These are the activations of a small neural network, seen along a few directions. Each row is one input.
In each table, some parts of the input vary, and every possible input appears once, in random order.
Descriptions start from the smaller parts, as in this example, which fits no table here: values(2) and (point or line(11) or (ring(5) and line(6))).
Shared parts are said once, and a part with two or three values counts as separate values.

Other details of the inputs shift rows strongly along two fixed directions, in all tables alike. That doesn't count.
To show where, the next rows are all for the same input, with only those details redrawn:
[ 21 -37 -10  12 -21   9  26 -27   9  -9 -17   6]
[ -5 -11   1   5 -14   5  11 -25  18 -11  -5  -9]
[  2 -27   2  10 -22   9  21 -28  19 -14  -5 -17]
[ 12   8 -17  -7  -5  -4  -2 -12  -5   3 -19  43]
[ 15  14 -23  -8  -2  -7  -8  -7  -9   5 -22  55]
[-16 -11  10   7 -16   8  12 -27  25 -18   2 -28]
[-54  13  31   3 -11  10  -3 -28  41 -30  20 -62]
[  3 -28   2  11 -20   8  22 -28  19 -15  -6 -14]

Table:
x1: [ 61 -43 -21  18 -24 -14  23  -2 -35   5 -12   7]
x2: [-21  28  18  -6  20  -4 -19  24  -1  24  11   7]
x3: [-33  52   6  -5  19   5 -32 -10  13  -7   5  21]
x4: [-59  17  13  14  15  18   6 -19  30 -36  29 -73]
x5: [ 11  20   1   2  -4  -2 -23 -13   4   1  10  19]
x6: [-10  19 -15  -6  10 -12  -5  15 -45  -8   1   9]
x7: [  8   8  -3   1  15  -5 -13  31 -15  33  -8  38]
x8: [ -2 -17 -11  29  -4  13  30  -4 -18 -14  16 -30]
x9: [ 24  -1  -1  23 -15  -2   7  -3 -10  -4  11 -21]
x10: [-19  24  15 -20  19 -18 -24  25 -14  24   1   6]
x11: [-21  24  20 -22  16 -19 -19  24 -12  19   8   2]
x12: [ -3  11  16 -18  16 -20  -9  17 -20  16   1  15]
x13: [  2  17  11  -7  18 -11 -11  23 -13  21   4  32]
x14: [ 17   8 -22  -8  -2  -7  -5  -9  -9   4 -21  54]
x15: [ 4 11 10 -4 11 -8 -5 24 -9 21  7 24]
x16: [ 47 -52 -21 -12   1  24  13  35  16  -4 -13 -23]
x17: [ -8  39  -8 -34  32  26 -36  49  23   0  13 -14]
x18: [ 16 -18   2   3 -24  -4  -2 -22   4  -2   3  -9]
x19: [-34  -3  -3   5   5   4  11 -10   8 -26   8 -39]
x20: [ 41 -65  -2  14 -12  -3  31  10 -16  23 -23   0]
Question: What do these inputs look like to the network?
Answer: values(2) and (point or line(4) or ring(5))
Question: The inputs of x2 and x10 match in every part but the values(2) part. If x5 is changed in the same way as x2 into x10, which row does it become?
Answer: x18
Question: Which other rows does x5 become when the ring(5) part takes its other values? List them by row number.
Answer: x3, x4, x8, x9
Question: Which other rows does x9 become when the values(2) part takes its other values? List them by row number.
Answer: x1
